A small network was shown many inputs. Here are its activations along a few directions, one row for each input.
In each table, some parts of the input vary, and every possible input appears once, in random order.
A made-up example of a description, with smaller parts first: values(2) and (point or ring(11) or (ring(5) and line(6))).
Shared parts are said once, and a part with two or three values counts as separate values.

Other details of the inputs shift rows strongly along two fixed directions, in all tables alike. That doesn't count.

Rows:
R1: [ 10  14 -26  19 -41  54  23 -34  15  10   9 -11   2   3 -58]
R2: [ 37   7 -42 -20 -49  46 -12  -5 -40  38  27 -16  72 -28   3]
R3: [-21 -26   7   9  54   0   0 -30  11 -22  27 -10 -46   2 -30]
R4: [ 32 -12 -10  32  52 -33   0  27  48 -22   8  38 -57   0 -21]
R5: [ 33  -1  24  11 -65   1  60  -4 -11  10   0  -1 -13 -29 -35]
R6: [ 10  13  10  -5 -61  22  33  -3  10  23 -33  -1 -22 -13 -41]
R7: [  5  -8  37   6  16   6  -6  23 -28  -1   6  37  56  22  48]
R8: [-24  10 -19   6  33  30 -44   3 -17   7   7  16  37  24  38]
R9: [-17   0  12 -31  17 -18 -24  25 -28  15  -6  28  16   2  50]
R10: [-18   3 -19 -17  39  -5 -41   3 -33   2  15 -16  15   1  44]
R11: [ 40 -12  -6  21  55 -43   1  20  52 -32   6  15 -56   5 -18]
R12: [-25   5 -14 -18  29 -20 -36  13 -22  17   0 -17   7  15  54]
R13: [ 45  -4 -36   4  40 -14 -38  59   7   4   7  32  23  16  38]
R14: [ 15  35 -16 -54 -77  -7   6   9 -19   6 -17 -42  54 -15  40]
R15: [ -4 -19  -7 -21  38  -5 -33 -18 -18 -29  40 -17  51  -9  39]
R16: [ 29 -12  -7  23  49 -46   2  13  66 -59   3   4 -42   8 -11]
R17: [-19 -18  41  -7  32 -29   9 -13  15 -19 -21  12 -55   6 -13]
R18: [ 22   8  22   5 -69  -7  42  -2  -5  13 -13   0 -18 -25 -40]
R19: [-21  -9 -25  -2  34  20 -46  12 -31  16   6   8  23  12  35]
R20: [-22  -3 -27  -9  34   1 -42   8 -34  14  16   7  14   1  40]
R21: [-33  15 -13   6  23  15 -39  16  -7  21  -7  15  30  36  49]
R22: [ 35   2  33   3 -57  -8  61 -10  -5   1   1 -24 -13 -27 -31]
R23: [-31  16  -4 -10  24   6 -31  20 -11  17 -27  27  36  33  42]
R24: [-40 -16  12  32  40   6  -7  -4  26   6 -17  13 -55  17 -18]
R25: [-13  27 -18   3 -57   0  27 -23  31  -6 -15 -57 -25 -12 -23]
R26: [ 32  20  -1 -21 -79  13   4  32 -44  37 -12  -6  61 -13  19]
R27: [ 25  10  28  -3 -66 -16  43  -8  -2   4 -12 -24 -18 -21 -39]
R28: [-17 -11 -24 -15  37  10 -36   6 -32  11  39   7  25   0  31]
R29: [-44  -9  21  -2  35 -34   8 -17  36 -35 -29 -10 -43  13 -11]
R30: [ 66  30 -34  32 -34  15  24  19  56  -3 -10  13 -12   4 -43]
R31: [ -5  24 -14  -6 -54   1  33  -7   8  29 -32 -11 -33 -18 -42]
R32: [ 18  20  31  19 -67  19  39  -6  14   6 -20  10   4   0 -43]
R33: [ 23   7 -11  21 -39  52  25 -42  16   7  18  -2  14 -13 -60]
R34: [ -2 -42  60  31  31  -4  27   3   3 -14  -3  35 -29   7 -19]
R35: [ -9 -43  11  20  50   1  -1 -36   7 -13  33  24 -34 -11 -38]
R36: [-15 -16 -20  -8  41  29 -40  10 -28  13  28   8  34   9  26]
R37: [-26  -9  42  16  27   4   6 -12  30 -14 -29  44 -32  29 -19]
R38: [-32   4 -19  -9  24 -11 -37  20 -23  26   2   6   6  11  52]
R39: [-27  13   0 -35  32 -26 -26  21 -20  13 -15  -6  15   6  49]
R40: [  5  37 -36 -31 -63  23  -5  28 -32  52 -31 -16  47  -8  19]
R41: [ 15  25 -54 -36 -58  20  -7 -11 -26   0  27 -61  63 -18  18]
R42: [-36 -15   4  16  44 -10  -5 -34  25 -48   3 -20 -43   5 -14]
R43: [ 30   1 -13  -2 -36  19  29 -44   1   1  26 -34  -7 -38 -53]
R44: [-17 -29  57   9  19 -43  17 -13  22 -49 -10   0 -29   9 -10]
R45: [ -9 -33  63  16  26 -33  34 -13  20 -54   4   0 -23  -1  -2]
Each input here is: line(5) and (point or line(8)).
Q: The inputs of R44 and R26 match in every part but the line(5) part. If R41 is changed in the same way as R44 into R26, which row does it become?
A: R36
Q: List by row number the other rows that have the line(5) part in common with R33.
A: R1, R7, R8, R21, R23, R30, R32, R37
Q: Change only the line(8) part in R38. List by row number the other rows that result.
A: R5, R9, R18, R20, R28, R31, R35

Rows:
R46: [ -1   2  -5   4  -9   4   8  -9   6  -3   3 -10  -9  -5 -14]
R47: [ -5  -3  -8  -8  12  -4 -15   3 -12   2   8  -2  15   2  20]
R48: [ 14   5  -2   5 -11  -7  12   4  13  -4  -4  -2 -11  -3 -11]
R49: [ 15   4  -1   5 -11  -4  11   4  13  -4  -5   0 -10  -3 -12]
R50: [  0   2  -3   4  -7  10   8 -10   8   1  -1  -5  -6  -3 -17]
R51: [ 12  14  -3  -2 -40   8  15  -2  -1  10  -8  -7   5  -8 -13]
R52: [ -2  -2   3  -9   6  -7  -9  10 -12  -1   2   1  16   3  24]
R53: [-11 -10  20  14  18  -5   8  -5  14  -9  -7  15 -27   5 -14]
R54: [-12 -16  19  -2  40 -15 -14   7  -4 -10   3  18  -2   9  18]
R55: [ 14  13  -3  -3 -38   8  18  -3   0  10  -6  -9   7  -8 -12]
R56: [ -1   3  -6   6  -8  10   7  -7   6   3  -2  -2  -9  -4 -16]
R57: [-10 -10  20  15  19  -5   8  -4  13  -7  -6  14 -28   6 -15]
R58: [  1   2  -2   5  -8  11   8 -10   7   1   1  -3  -5  -2 -17]
R59: [  7   1   9   2 -13   0  14  -4   2   0  -2   1  -8  -5 -14]
R60: [ -4   2   0  -8   7  -9 -12  13 -11   5  -2   2  11   6  24]
R61: [ -2   5  -8   4  -8   5   7  -8   7   2  -2  -6 -12  -4 -14]
R62: [  7   9 -15 -10 -13   9 -11   5 -18  11   7  -7  31   0  19]
R63: [  1   5   4   1 -15  -3  10  -4   8  -1  -8  -4 -10  -3 -11]
R64: [-26 -30  29  21  65 -12  -3 -16  25 -28   5  21 -49  10 -20]
R65: [ -2   5  -6   3 -10   5   5 -10   9   0  -2  -6 -10  -4 -15]
R66: [  5   2   9   6 -14   1  13  -5   4  -2  -5  -1  -6  -1 -12]
R67: [ -4   1   2 -11   7  -9 -10   9  -8   0  -1   1  16   6  24]
R68: [  0   3  -5   7  -9  10   7  -8   5   4  -1   0  -9  -3 -16]
R69: [  5  10 -18 -10 -12  11 -12   9 -19  18   5  -4  27   0  18]
R70: [ 26  13 -10   1 -36   4  16   6   5   7  -4  -6   5  -8 -13]
R71: [ -7   0 -10  -7  12   2 -16   6 -11   5   3   3  14   4  19]
R72: [ 11   4 -12   7  -6   1   6  -2  13  -3   2  -5 -10  -4 -15]
R73: [ -4  -2  -6  -5  12   3 -15   4 -11   1   6   0  18   5  18]
R74: [-10 -13  22  12  18  -7   9  -6  14 -15  -3   9 -25   2 -14]
R75: [ -3  -5  -4  -5  12   1 -14   3 -14   4  10   4  18   3  18]
R76: [ -1  -4   4  -9   7  -9 -10   9 -13   1   1   2  15   2  23]
R77: [ 11  12 -15  -2 -33  13  11  -9   0   7  -1 -18   5  -9 -15]
R78: [  0   3  -5   4  -9   4   7 -11   7  -3   1 -10  -9  -3 -14]
R79: [ 10  16  -9  -4 -38   3  16  -1   0  10 -10 -13   0 -10 -10]
R80: [  9   9  -6 -13 -17   1  -6  12 -18   9  -1  -7  30  -1  22]
R81: [-11 -11  20  11  18 -12  10  -7  15 -16  -3   5 -28   3 -12]
R82: [  5  -1   9   5 -14  -1  14  -4   3   0  -3  -1  -7  -5 -13]
R83: [-33 -36  31  15  90 -16 -24  -5  10 -26  12  35 -29  20  10]
R84: [  1   3   4   1 -15   0  11  -3   7  -1  -8  -2  -9  -2 -13]
R85: [  1   0  -3   5  -9   8   9  -8   5  -2   3  -7  -7  -5 -16]
R86: [ -2  -3  -6  -9  13   1 -15   4 -13   3   9   2  16   0  17]
R87: [-12 -10  18  13  19  -6   8  -5  14 -10  -8  13 -28   4 -15]
R88: [  0  -1   3 -12   8 -11  -9   9 -13   0   3   2  14   2  23]
R89: [ -1   3  -5   4 -10   8   4  -9   8   1  -2  -5  -9  -4 -16]
R90: [  8   8  -8 -16 -18  -6  -6  11 -18  10   1  -9  27  -4  24]
R91: [ -3   1   1  -8   7  -6 -12  13 -11   6  -3   4  12   6  23]
R92: [  8   0 -12  -1  14   0 -16  11  -5   2  10   8  16   5  18]
R93: [ -3  -5  -6  -6  12   1 -15   4 -13   3   8   1  17   1  18]
R94: [  3   2   6   2 -12   2  13  -4   7  -1  -7  -2  -6  -2 -13]
R95: [ -6   0  -9  -6  13   2 -17   7 -11   7   4   1  12   5  19]
R96: [ -6   1  -8  -9  13   0 -15   3  -8   2   6  -2  16   5  20]
R97: [  0   3  -5   6  -8  10   6  -5   5   6  -2  -4 -11  -3 -17]
R98: [-12 -16  18  -3  40 -16 -15   6  -4 -11   2  16  -4   8  20]
R99: [ 15   3  -1   6 -11  -3  12   5  12  -3  -5   1  -8  -3 -13]
R100: [ -1  -2   5  -6   6  -5  -8  10 -13   1   4   6  18   4  23]
R101: [ -3   0   1  -7   8  -4 -11  14 -12   7  -2   6  14   6  21]
R102: [ -4   1   0  -9   7  -6 -11  11 -11   4  -4   6  14   5  23]
R103: [  4  -1   7   3 -13  -2  13  -4   3   0  -5  -3  -8  -6 -13]
R104: [  7   0 -14  -4  14  -2 -17  11  -4   0   8   4  15   4  18]
R105: [-12 -14  13  16  22   2   5 -12  13 -13   5   8 -25   3 -18]
R106: [ -3   1   3  -8   7 -10 -10   9 -11  -2   0   0  15   6  24]
R107: [ -3   0   3 -11   7  -6 -10   9  -9   1  -2   3  17   6  23]
R108: [  3   2  -4   0  -7   3   8 -10   5  -1   3  -8 -10  -7 -16]
R109: [  0   3  -3   6 -10  10   6  -9   6   2   0  -1  -7  -3 -17]
R110: [  0   0  -4   4  -9   7   8  -9   6  -3   3  -9  -8  -5 -15]
R111: [  2  -1  -4   4  -9   5   7 -10   5   0   2  -8  -9  -6 -16]
R112: [  1   3   6   2 -14   1  11  -2   6   0  -8   0  -8  -3 -14]
R113: [  4   3   6   3 -13  -1  12  -4   6  -4  -7  -6  -8  -3 -11]
R114: [ 12   2 -11   8  -6   5   6  -1  12  -1   2  -2  -8  -4 -17]
R115: [ -6   1 -10  -6  12   0 -17   7 -10   7   4  -1  11   5  20]
R116: [  0   2  -4   3  -8   8   7 -10   8   0  -1  -7  -7  -3 -16]
R117: [  4  10 -18 -13 -14   9 -14   7 -17  13   4  -6  30  -2  17]
Q: Describe the family of inputs behind these rows.
A: values(2) and line(4) and (point or line(8))
Q: The inputs of R50 and R58 match in every part but the line(4) part. If R114 is changed in the same way as R50 into R58, which row does it become?
A: R92
Q: The inputs of R113 and R66 match in every part but the line(4) part. If R95 is changed in the same way as R113 into R66, which row does it become?
A: R69
Q: List by row number the other rows that have the line(4) part and the values(2) part in common with R100.
A: R51, R53, R55, R57, R59, R66, R70, R82
Q: Change only the line(8) part in R102. List by row number the other rows that result.
A: R52, R76, R84, R91, R98, R107, R113
Q: Change only the values(2) part in R77. List by row number the other rows that result.
A: R113
Q: List by row number the other rows that have the line(4) part and the values(2) part in common with R63.
A: R48, R60, R67, R79, R81, R88, R90, R106
Q: Change only the values(2) part in R80. List by row number the other rows that result.
A: R73
